A small network was shown many inputs. Here are its activations along a few directions, one row for each input.
In each table, some parts of the input vary, and every possible input appears once, in random order.
Descriptions start from the smaller parts, as in this example, which fits no table here: one of 5 places around a ring, together with either a single point or (one of 2 separate values, together with one of 4 places along a line) or one of 11 places around a ring.
Shared parts are said once, and a part with two or three values counts as separate values.

Table:
row 1: [ 26  -1   7  -2  10   2   4 -12   7  -6   9 -19   3   8 -27  10  25   7
  21]
row 2: [-49 -19 -69   2 -20  23   9  21  24 -32  -3  -3 -14  63  -3  36 -56 -24
  18]
row 3: [ -7  12  29 -16  -2 -14 -12 -14   3  16  34   2   4  -5   3 -14   8  18
  -1]
row 4: [ -1  14  21  -8  -2  -4  -8  -9   3   4  15  -8  14   6   7 -21  12  15
  14]
row 5: [-78 -10 -48 -14 -26   4  -6  14  21 -12  32  23 -28  48  15  25 -65 -11
 -11]
row 6: [ 22  57 -13   6 -31 -11  13 -50 -14  14 -17 -26  16  17 -25  58  29  35
  17]
row 7: [ 25 -45  -2  18  29  17   8  38 -11 -12 -39  19  -7 -49   7 -27  -5 -41
 -25]
row 8: [ 35 -52  -8  18  36  18  14  33 -14 -16 -31  20 -17 -47  -6 -13   0 -43
 -31]
row 9: [ -9  40  22 -13 -25 -20  -8 -31  -9  25  25  -3  11  -1   6  12  10  34
  -1]
row 10: [ 30 -24  10  -1  32   2   0   6  11  -7   4 -11 -10   0 -24  -7  20  -6
  16]
row 11: [-13  67  13 -10 -43 -29  -6 -50 -16  37  11  -4  17   3   8  33  10  47
  -3]
row 12: [ -7  69   6  -2 -39 -15  -1 -43 -17  25  -7 -14  30  16  10  28  17  44
   9]
row 13: [  1 -44  17   2  21   1  -2  34 -17   7  -6  43 -18 -64  27 -40 -14 -36
 -57]
row 14: [ 26  29  -3   2 -13  -3  10 -30  -6   2  -2 -25  10  13 -26  35  28  24
  20]
row 15: [ -6 -26  23  -3  18 -10 -10  20  -2   8  13  25 -15 -39  16 -35  -8 -16
 -34]
row 16: [ 18 -30   6  13  27   7   0  26   3 -12 -19   3  -4 -25  -3 -23   3 -23
  -4]
row 17: [ 11  60  -6   6 -34 -11   8 -42 -12  17 -23 -26  27  15 -11  44  24  38
  22]
row 18: [ -3  42  14  -5 -23  -7  -3 -25  -9  13   6 -13  22  12   9   6  15  31
  12]
row 19: [ 20 -18  15   1  25   2  -5  12  13  -5  -4 -11   0  -2 -10 -21  15  -4
  20]
row 20: [  0 -24  16   6  21   2  -7  25  -3  -4  -6  15  -4 -25  19 -42  -4 -20
 -18]
row 21: [ 28 -37   1  11  32   7   6  20   2 -14 -12   2 -14 -24 -15 -10   7 -26
  -9]
row 22: [ 16  34   2   2 -17  -3   5 -23  -5   5  -8 -24  20  12 -13  22  23  27
  24]
row 23: [-69 -11 -57  -4 -24  19  -1  20  19 -25  10  11 -14  63  17  15 -62 -17
   4]
row 24: [  2 -12  26  -5  21  -1 -11  11   6   3   9   1   1  -1  11 -38   9  -1
   7]
row 25: [ 17   7  10  -1   5   0  -1  -8   8  -4   3 -18  12   6 -14  -4  19  11
  26]
row 26: [ -4 -12  32 -14  19 -13 -15   5   7  14  28  11 -10 -14   8 -31   4   4
  -9]
row 27: [  6 -40   8  11  23  12   1  38 -17  -5 -27  32  -8 -50  29 -47 -12 -39
 -39]
row 28: [-39 -23 -72   1 -19  24  17  15  24 -36   4  -4 -27  63 -15  51 -54 -29
  13]
Changing only one part turns row 25 into row 1. The same change can be made to row 16. Which row results? -> row 21
What is each input in this table made of? -> one of 4 places along a line, together with either a single point or one of 6 places along a line
Which other rows agree with row 18 in the place on the line of 4? List them by row number. -> row 4, row 12, row 20, row 23, row 24, row 27

Table:
row 29: [-42 -24 -32   2  -4  11  -3  30  14 -27   7  11 -11  25  16 -13 -46 -28
  -7]
row 30: [ 12  -9  -5  12  12  11   4   8   0  -5 -25  -4   9  -4  -1  -5   3  -9
  -2]
row 31: [ 16  -6  45 -12  15  -9  -7   2  -7  23   7  13   7 -32  10 -35  26   6
 -11]
row 32: [ 14   3  41  -4   7 -11  -8  -3 -22  19   9  21   1 -39  18 -31  16   0
 -26]
row 33: [-38 -30 -26   6   5   3  -4  26  18 -19   9  13 -27  15   5  -1 -41 -26
 -11]
row 34: [ -8  76 -14 -11 -45 -27  -4 -63   7  21  12 -37  12  48 -18  52   7  53
  35]
row 35: [-35 -28 -33  -5  -7  17   4  23  13 -19  16  21 -19   6   7   2 -47 -28
 -24]
row 36: [  6   8  38  -1  10 -10 -12   1 -15  18  -2  10  10 -32  25 -40  14   9
 -14]
row 37: [ 34 -11  18   5  11   2   7  -1 -14  -2  -2   2   9 -39 -10  -9  19  -5
 -10]
row 38: [-19  85 -16  -6 -50 -15  -3 -55   3   9   7 -30  29  49  -8  46  11  56
  37]
row 39: [ 17 -16  -3   5   6  11  13   5  -8  -2 -17   5   0 -12  -4   6   7 -18
 -10]
row 40: [ 12   4  36   1  23 -23 -15   0  -7  22   4  10  -3 -40  11 -31  20   8
 -22]
row 41: [ -7  68  -1 -15 -45 -14   4 -50   4  16  22 -38  21  57 -10  54  16  48
  45]
row 42: [ -6 -27 -19  -2  16  11  -1  17   6 -15   2  10 -17  13   0  -6 -15 -15
   2]
row 43: [ -9 -23 -21  -4  -3  14  11  16  -5  -6  -5  16 -15  -2   7   7 -21 -20
 -10]
row 44: [ 19 -22   4   3  17  12   7   9   3  -2 -14  -2   0  -1 -11  -3  15 -15
   6]
row 45: [ 14 -13  -1  13  20   0   1   9   2  -4 -21  -4 -11  -5 -10   1  10 -15
  -2]
row 46: [ 31  -9  19   9  21  -8  -2   5   0   1  -8  -8   3 -37 -16  -9  23   0
  -2]
row 47: [-35 -39 -26  -5   5  13  -5  26  18 -24  19  15 -21  24   7 -10 -35 -28
  -3]
row 48: [-11 -21 -17   6  12   2   0  19   4  -8 -10   8 -24   6   1   4 -18 -16
  -2]
row 49: [-13 -15 -22   3   3  13   1  22   4  -9 -13   8  -2   8   9  -3 -26 -13
  -1]
row 50: [-16  71  -8  -8 -61  -9   7 -55 -13  18  16 -27  26  47 -12  63  19  58
  23]
row 51: [ 36 -17  26  -1  17   5   5   6  -1  -2  -1  -6   7 -26 -15 -18  28  -4
   9]
row 52: [ 28  -5  17  10  13   4   1   4  -6  -3 -12  -7  17 -30  -4 -19  17   4
   2]
What is each input in this table made of? -> one of 4 separate values, together with either a single point or one of 5 places along a line
Changing only the choice among 4 separate values turns row 32 into row 31. The same change can be made to row 43. Which row results? -> row 42
Start at row 33 and move only the place on the line of 5, one step at a time. The first step leads to row 48. Which rows follow, in order? -> row 45, row 46, row 40
Change only the choice among 4 separate values in row 41. List by row number the other rows that result. -> row 34, row 38, row 50
Change only the choice among 4 separate values in row 45. List by row number the other rows that result. -> row 30, row 39, row 44
Start at row 36 and move only the place on the line of 5, one step at a time. The first step leads to row 52. Which rows follow, in order? -> row 30, row 49, row 29

Table:
row 53: [  0  80  -8 -18 -53 -18   6 -70  -8  16  33 -32  17  46 -22  66  19  66
  32]
row 54: [-29 -31  27 -16  18  -2 -18  26   6   6  31  31 -13 -13  31 -54 -17 -16
 -25]
row 55: [ 37 -44  -5   9  39  18   8  23  18 -20 -19 -17  -8   3 -31  -4  15 -25
  26]
row 56: [-21 -37 -31  10   7  16   7  32  -2 -20 -13  24 -23  -3  15  -6 -38 -41
 -30]
row 57: [ 30 -21  25  12  23  -5   1  17 -12   9 -23  11   0 -60   2 -22  15 -16
 -25]
row 58: [-10  87  -7  -9 -49 -19  -5 -52 -10  11  21 -34  23  49 -10  54  19  84
  42]
row 59: [-26 -51 -31   3  16  18   0  39  30 -33   7   3 -23  24  -8  -6 -37 -38
   8]
row 60: [ 29 -19  50  -2  37 -10 -12  10  -4   8  10   7   0 -41   8 -56  26  -5
 -11]
row 61: [-27 -30  -4  -2   6   1  -7  31  -4   4  -1  39 -15 -34  26 -23 -34 -24
 -38]
row 62: [-20  93  -8  -6 -65 -17   4 -72   3  33 -11 -37  44  57  -4  56  15  44
  38]
row 63: [ 37 -28  -6  19  22  19  16  16 -17 -15 -35   6  -2 -29  -8  -5  17 -28
 -17]
What is each input in this table made of? -> either one of 3 separate values or (one of 2 separate values, together with one of 4 places along a line)
Change only the choice among 2 separate values in row 61. List by row number the other rows that result. -> row 57
